Each row below holds a small network's activations on one input, seen along a few directions.
In each table, some parts of the input vary, and every possible input appears once, in random order.
A made-up example of a description, with smaller parts first: one of 4 places along a line, together with either a single point or one of 9 places around a ring or (one of 3 separate values, together with one of 5 places around a ring).
Shared parts are said once, and a part with two or three values counts as separate values.
In the rows, 128 means zero.

Other details of the inputs shift rows strongly along two fixed directions, in all tables alike. That doesn't count.

Table:
row 1: [165 122 114 127 179 212 144 176 124  61 105 140 115 126 114]
row 2: [178 190 107 154 134  71 159  87 144  69 104 116  74 102 145]
row 3: [ 98 108 129 120 113 150 112 137  97 169 145 141 155 150 115]
row 4: [150 156 137 126 193 211 145 137 115  68 105 163 101 141 117]
row 5: [144 153 111 134 133 148 130 125 111 102 125 139 109 128 116]
row 6: [118 130 132 141 120 124 133 122 123 123 146 134 138 138 142]
row 7: [116 146 123 135  82  29 115 110 153 143 131 100 114 101 145]
row 8: [119 141 139 113 139 121 111 115 126 133 111 126 121 126 121]
row 9: [ 92  88 143 126 115 156 111 124 126 161 163 133 170 152 137]
row 10: [117 156 108 124  87  40 103 131 140 161 115 116 105  98 125]
row 11: [118 156 157 137 102  27 129  91 117 143 124  98 146 106 142]
row 12: [151 152 139 116 183 200 131 140 141  71 100 158  92 128 115]
row 13: [125 157 153 136 154 123 149 119 131  97 121 136 122 123 137]
row 14: [ 85  95 148 127 118 155 125 137 111 162 162 143 177 158 138]
row 15: [134 128 115 138 118 106 141 124 156 139 130 137 110 128 140]
row 16: [128 123 125 141  97  30 134 151 138 139 123  75 136  93 144]
row 17: [155 125 125 134 174 214 156 126 153  71 126 159  98 143 136]
row 18: [144 128 106 119 119 118 124 110 137 145 122 128 100 120 113]
row 19: [121 147 148 130 156 136 138 145 157 112 121 144 113 126 138]
row 20: [144 133 105 122 123 120 122  97 125 141 124 120 111 127 116]
row 21: [151 152 118 134 131 156 128 114 101  92 121 131 121 133 118]
row 22: [141 121 105 124 121 131 124 129 138 160 127 143 106 130 115]
row 23: [166 143 111 130 140 163 141 101 104 106 120 130 117 138 115]
row 24: [120 142 119 123 122 118 107 115 123 125 124 123 120 119 118]
row 25: [ 87  98 141 122 113 142 117 158 143 168 158 146 158 150 135]
row 26: [115  44 131 123 115 163 143 163 124 183 147 115 182 158 135]
row 27: [ 91  88 133 105 114 166  99 144 120 176 147 144 154 142 114]
row 28: [145 153 108 126 129 129 119 124 139  96 115 135  88 107 116]
row 29: [169 180 107 148 136  71 147  79 156  72 104 109  73  96 147]
row 30: [102 128 159 124 140 120 126 112 138 133 133 123 143 123 135]
row 31: [157  95 102 124 127 132 140 150 119 147 119 109 127 125 116]
row 32: [152 187 131 150 130  83 143  95 128  63 116 112 116  99 142]
row 33: [110 135 138 133 124 110 120 112 139 117 140 121 135 122 140]
row 34: [ 81  81 150 117 115 160 112 143 136 168 161 141 170 150 135]
row 35: [102 102 135 120 110 161 112 125  86 161 145 135 173 156 113]
row 36: [138 132 128 122 111  29 117 149 124 158 102  79 119  94 124]
row 37: [121  72 116 114 112 154 119 176 109 168 139 115 165 137 114]
row 38: [123 153 151 128 145 111 136 122 159 100 114 128 107 111 137]
row 39: [157 143 124 139 132 132 153  93 121  96 128 126 128 135 142]
row 40: [116 153 131 115 101  44 102 133 141 176 110 115 111 107 127]
row 41: [125 128 140 142 116 124 131 109 108 119 147 124 153 134 141]
row 42: [118  97 116 119 112 157 126 119 100 182 142 138 147 159 113]
row 43: [143 133 125 141 172 214 147 153 154  67 132 173 107 142 136]
row 44: [157 148 113 130 176 222 131 125 128  55 116 157  99 133 114]
row 45: [128 130 110 122 116 126 111 145 135 144 130 145 113 125 119]
row 46: [122 121 145 132 110  28 137 148 137 155 115  73 140  95 144]
row 47: [ 96  94 158 110 123 160 113 127  86 179 140 138 181 162 109]
row 48: [107  57 137 127 110 148 132 177 122 169 152 111 185 146 134]
Each input here is: one of 2 separate values, together with one of 4 places along a line, together with either a single point or one of 5 places along a line.
Changing only the choice among 2 separate values turns row 22 into row 15. The same change can be made to row 12. Which row results? -> row 38
Changing only the choice among 2 separate values turns row 9 into row 44. The same change can be made to row 19. Which row results? -> row 40
Change only the choice among 2 separate values in row 32. List by row number the other rows that result. -> row 35
Change only the choice among 2 separate values in row 17. List by row number the other rows that result. -> row 18
A walk changes only the place on the line of 5. It starts at row 43 and steps to row 7. List the rest of the walk in order. -> row 9, row 6, row 41

Table:
row 49: [136 124 140 130 179 226 145 144 147  76 131 167 121 146 129]
row 50: [124 137 132 131 125 107 127 138 142 121 127 127 122 116 134]
row 51: [145 159 127 139 135 120 139 104 120  97 122 129 116 125 133]
row 52: [117  98 128 125 115 107 125 146 125 163 134 109 148 128 130]
row 53: [117  97 130 128 110 106 126 148 131 160 137 112 153 127 137]
row 54: [133 155 135 139 142 120 140 110 129  90 122 124 120 121 136]
row 55: [119 138 143 138 122 112 135 115 132 115 135 123 139 126 141]
row 56: [121 134 123 125 110  96 120 116 129 156 128 126 123 127 127]
row 57: [153 169 132 140 145 118 141 101 127  75 111 127 105 113 132]
row 58: [153 165 114 135 142 125 135 128 135  88 107 135  92 113 124]
row 59: [109 117 136 117 108 106 113 121 128 172 134 123 139 132 126]
row 60: [134 147 121 135 117 104 123  98 116 121 129 120 126 123 128]
row 61: [124  99 128 120 109 109 124 142 121 167 131 110 147 129 125]
row 62: [154 161 107 133 138 129 128 124 134  86 109 133  89 112 120]
row 63: [121  98 128 115 151 228 122 138 120 131 142 163 140 163 117]
row 64: [114 124 133 124 126 118 120 140 131 141 131 127 132 125 127]
row 65: [147 129 112 132 124 111 138 135 126 127 118 116 118 119 125]
row 66: [120  67 124 115 135 214 129 157 109 156 148 145 160 160 113]
row 67: [ 97 111 137 119 112 105 115 126 131 172 139 122 143 133 130]
row 68: [121 130 130 122 113 101 116 131 128 148 124 121 128 120 124]
Describe the family of inputs behind these rows. -> one of 4 places along a line, together with one of 5 places along a line
Changing only the place on the line of 5 turns row 55 into row 57. The same change can be made to row 50. Which row results? -> row 68
Change only the place on the line of 5 in row 56. List by row number the other rows that result. -> row 49, row 59, row 63, row 67
Change only the place on the line of 5 in row 53. List by row number the other rows that result. -> row 52, row 61, row 65, row 66

Table:
row 69: [119 147 143 135 106  47 124 114 120 138 122  96 140 108 140]
row 70: [127 116 132 112 154 192 119 125 119 137 130 153 129 151 114]
row 71: [125 165 139 138 140 112 130 130 138  86 118 128 117 111 135]
row 72: [110 114 160 122 163 184 136 140 131 120 132 149 145 147 131]
row 73: [119 156 115 141  80  30 116 102 134 148 129 108 116 109 138]
row 74: [127  77 123 111 132 165 126 171 138 169 127 131 140 141 120]
row 75: [154 167 121 139 143 117 146 104 148  93 115 132  92 115 133]
row 76: [131 138 122 121 144 185 118 129 115 104 125 156 117 138 115]
row 77: [177 145  96 137 143 104 147 151 134  87  97 104  88  98 125]
row 78: [151 149 119 128 148 160 132 115 109  95 112 136 112 130 112]
row 79: [134  91 112 123 143 188 128 181 134 126 127 145 129 135 115]
row 80: [ 93  83 143 123  90 108 116 118 111 192 159 112 182 146 135]
row 81: [124 135 133 131 120  97 133 106 143 134 132 119 121 121 138]
row 82: [ 79  90 138 122  84 108 107 126 123 191 166 123 173 145 134]
row 83: [150 146 122 137 131 123 141 108 123  99 126 127 118 124 133]
Describe the family of inputs behind these rows. -> one of 3 separate values, together with either a single point or one of 4 places along a line
Changing only the choice among 3 separate values turns row 82 into row 80. The same change can be made to row 79. Which row results? -> row 77
Change only the choice among 3 separate values in row 72. List by row number the other rows that result. -> row 69, row 71
Change only the choice among 3 separate values in row 73. List by row number the other rows that result. -> row 75, row 83
